A small network was shown many inputs. Here are its activations along a few directions, one row for each input.
In each table, some parts of the input vary, and every possible input appears once, in random order.
A made-up example of a description, with smaller parts first: one of 4 places along a line, together with either a single point or one of 9 places around a ring or (one of 2 separate values, together with one of 5 places around a ring).
Shared parts are said once, and a part with two or three values counts as separate values.
In the rows, zero is written as 128.

A family of inputs:
R1: [ 92 133 139 115 108  98 140 112 143 122 112 120 141 134]
R2: [102 118 105 139 124 114 136 124 155 117 106 102 149 132]
R3: [112 119 131 123 133 113 139 119  90 140 103 101 156 140]
R4: [185 178  71  88 151 164 153 104 110 113 106 190  81  66]
R5: [104 123 138 109 109 113 132 119 109 159 105 112 150 137]
R6: [135 137 153 131 104 127 148 112 131 151 163 123  94 118]
R7: [125  98 139 151 136 145 106 155 129 105 129 144 147 143]
R8: [175 167  71  86 164 146 104 130 114 110  78 231 115 109]
R9: [154 172  64  78 151 136 137  93 108 100  44 184 121  94]
R10: [127 135 157 123 121 112  89 142 163 118 140 140 132 145]
R11: [157 115 145 145 124 138 155 115 102 151 156 113 113 115]
R12: [142 121 163 129 122 110  90 141 118 142 131 142 140 148]
R13: [115 113 113 138 121 130 127 127 107 129 100  93 161 135]
R14: [100 127 145 107 108  95 132 113 125 135 106 114 137 135]
R15: [ 88 130 125 120 124 112 140 127 153 106 108 104 139 136]
R16: [117 141 121 146 127 133 155 126 155 134 166 115  94 117]
R17: [122 136 143 126 107 130 153 125 151 146 164 121  86 116]
R18: [147 137 150 125 114 135 139 119 113 158 163 107 108 112]
R19: [138 106 154 129 145 125 101 152 111 146 133 140 153 139]
R20: [131 132 160 119 127 108  86 133 143 139 142 141 135 150]
R21: [135 119 115 153 138 151 150 130 118 123 165  99 108 116]
R22: [118 131 140 140 133 119  95 150 168 109 138 136 134 144]
R23: [148 113 123 148 127 159 153 124 108 137 160 105 116 120]
R24: [120 121 125 150 145 124  97 148 153 107 144 134 141 148]
R25: [135 124 115 154 129 138 162 127 145 117 165 110 101 122]
R26: [132 106 143 147 139 149 101 154 112 122 128 138 154 145]
R27: [100 106 109 136 124 132 136 135 119 119 101  99 149 136]
What is each input in this table made of? -> one of 3 separate values, together with either a single point or one of 8 places around a ring
The inputs of R14 and R6 match in every part but the choice among 3 separate values. If R9 is changed in the same way as R14 into R6, which row does it become? -> R4
Start at R14 and move only the place on the ring of 8, one step at a time. The first step leads to R5. Which rows follow, in order? -> R3, R13, R27, R2, R15, R1
Which other rows agree with R19 in the choice among 3 separate values? List them by row number. -> R7, R8, R10, R12, R20, R22, R24, R26

A family of inputs:
R28: [120 113 124 134 160 106  75 151 140  89 104 149 171 161]
R29: [213 190  34  73 179 170 125 114 121 103  71 244  74  48]
R30: [116 121 135 128 149  99  84 150 167 101 103 167 178 146]
R31: [145 104 128 168 154 172 112 180 132 137 193 122  97 112]
R32: [ 83 108 130 121 120  86 144 102 148 104  71 102 147 152]
R33: [126 133 145 152  94 142 178 107 151 130 173  77  85 124]
R34: [151 137 144 126 132 135  79 157  88 153 143 153 147 137]
R35: [120 128 138 116  94 110 156  92 107 168 117 112 144 125]
R36: [139 145 138 154 144 137 126 151 153 137 209 147 101 129]
R37: [128 108 115 136 111 148 146 112  83 175 104  78 144 134]
R38: [ 85 121 105 132 118 103 135 118 126 101  79  83 166 152]
R39: [100  96  99 137 123 127 135 117 130  94  72  73 178 151]
R40: [109 108 103 140 164 123  77 179 117  97 104 143 172 155]
R41: [155 125 132 171 142 144 126 158 144 135 202 142 116 124]
R42: [139 153 159 101 123 116  80 132 116 158 145 174 125 155]
R43: [167  93 140 131 143 152  95 146  91 151 134 155 163 145]
R44: [123 105 150 107 120 129 144 101  98 160 107  86 137 110]
R45: [203 188  17  67 137 159 182  69 114 109  43 165  56  57]
R46: [127 136 162  93  87  95 146  90 112 148 117 109 126 124]
R47: [139 138 168 118 139 127  92 139 106 153 139 169 144 134]
R48: [ 69 130 134 105 113  72 148 105 148  93  81 114 148 148]
R49: [119 143 158 138  87 125 179 103 157 125 172  91  79 122]
R50: [123 138 166 129 140 128 121 161 161 131 199 156  77 118]
R51: [124 128 138 171 110 149 179 124 141 140 167  71  99  96]
R52: [114 101 122 178 112 171 173 127 123 142 164  64  90  96]
R53: [ 91 138 144 104 134 103  93 144 156  91 113 182 163 173]
What is each input in this table made of? -> one of 2 separate values, together with either a single point or (one of 3 separate values, together with one of 4 places along a line)
The inputs of R46 and R42 match in every part but the choice among 2 separate values. If R35 is changed in the same way as R46 into R42, which row does it become? -> R47
Change only the choice among 2 separate values in R41. List by row number the other rows that result. -> R51
Change only the choice among 3 separate values in R47. List by row number the other rows that result. -> R30, R36

A family of inputs:
R54: [ 87 114 136 141 154 113  77 160 144 107 151 148 170 163]
R55: [160  91 123 168 105 150 154 128  96 155 178  77 116 125]
R56: [118 120 169 127 126 116 122 164 147 138 183 122 101 153]
R57: [ 63 137 126 145 129  91 105 121 144  96 100  91 178 134]
R58: [138 104 158 160 115 148 125 138 161 134 197 121  73 137]
R59: [149 100 169 149 103 148 148 129 106 176 133 104 141 141]
R60: [ 80 120 155 130  97 104 151 120 153 126 106 106 151 153]
R61: [115 120 134 151 103 111 165  92 153 116 163  64  83 120]
R62: [166 193  36  70 165 132 166 101 124  90  34 199  85  71]
R63: [101 127 152 139 135 110 109 176 150 138 164 144 151 149]
R64: [143 112 159 129 114 126 119 135  97 154 127  96 181 147]
R65: [206 167  55  67 169 167 130  95  67 122  54 207 102  65]
R66: [102 130 139 151  98  99 166 101 162 142 137  94 130 132]
R67: [108 106 146 143 122 147  69 140  90 130 101  97 184 144]
R68: [183 179  62  52 185 157 113 120 127  96  94 249  73  86]
What is each input in this table made of? -> one of 3 separate values, together with either a single point or one of 4 places along a line
The inputs of R67 and R54 match in every part but the choice among 3 separate values. If R55 is changed in the same way as R67 into R54, which row does it become? -> R58
Change only the choice among 3 separate values in R62. List by row number the other rows that result. -> R65, R68

A family of inputs:
R69: [110 123 140 127 121 111 126 131 136 121 115 120 154 141]
R70: [109 123 141 133 131 114 118 142 151 119 125 130 140 145]
R71: [103 134 137 135 119 114 120 132 162 113 145 126 118 136]
R72: [128 110 132 136 123 132 128 131  93 155 128 108 143 128]
R73: [118 133 133 137 117 123 148 119 147 126 159 104 104 119]
R74: [119 122 143 141 133 123 104 142 139 126 147 138 126 142]
R75: [105 126 126 129 111 128 153 109 131 131 118  90 130 130]
R76: [120 122 132 135 111 129 146 118 124 142 144 100 121 118]
R77: [134 122 140 143 120 137 141 135 122 141 162 123 116 127]
R78: [144 117 145 145 131 131 110 145 125 138 167 131 120 128]
R79: [120 114 130 136 119 126 150 119 119 134 122  97 136 127]
R80: [112 132 146 132 127 121 120 136 152 118 148 133 129 139]
R81: [127 124 140 141 121 124 127 132 149 125 162 123 112 123]
R82: [116 114 130 133 124 120 122 129 112 134 116 104 153 139]
R83: [130 126 142 143 127 131 127 138 133 133 164 134 119 133]
R84: [187 173  50  75 173 161 128 107 104 106  59 221  95  81]
R85: [182 180  51  71 165 155 136 104 116 100  54 219  87  77]
R86: [199 176  56  71 177 165 121 112  92 114  62 225 100  82]
R87: [171 186  42  71 164 148 146  98 128  94  58 210  89  76]
R88: [127 115 142 135 133 121 106 142 116 135 119 129 162 146]
R89: [113 125 146 131 130 119 104 140 140 129 132 135 149 143]
R90: [103 129 130 127 113 117 141 117 135 120 106  91 142 139]
R91: [110 117 130 130 113 121 135 128 125 130 113 106 152 133]
R92: [151 114 146 145 126 138 128 141 114 145 166 124 120 124]
R93: [114 119 140 129 124 116 119 137 122 127 118 123 158 150]
R94: [133 121 153 137 141 131 100 147 131 135 144 141 131 145]
R95: [106 134 139 125 123 110 119 136 163 106 127 120 129 144]
R96: [ 97 124 127 124 121 108 128 126 149 115 114 110 146 142]
R97: [125 125 126 131 107 125 159 116 138 133 138  99 115 122]
R98: [126 109 138 130 130 132 117 134 100 143 112 111 156 145]
R99: [139 114 138 143 122 142 138 132  98 153 147 114 131 128]
R100: [119 137 141 135 114 116 136 127 159 124 155 119 105 125]
R101: [123 120 148 134 141 120  93 142 129 132 139 139 150 146]
R102: [125 111 136 134 115 132 134 117 106 143 124  99 140 133]
R103: [134 114 137 145 118 139 138 121 112 141 140 102 124 128]
R104: [129 121 138 139 121 131 141 128 136 128 157 109 105 124]
The inputs of R83 and R78 match in every part but one. If R93 is changed in the same way as R83 into R78, which row does it become? -> R88
What is each input in this table made of? -> one of 4 places along a line, together with either a single point or one of 8 places around a ring
Change only the place on the ring of 8 in R97. List by row number the other rows that result. -> R71, R73, R75, R90, R95, R96, R100
Which other rows agree with R79 in the place on the line of 4? List them by row number. -> R69, R70, R76, R80, R81, R85, R91, R104
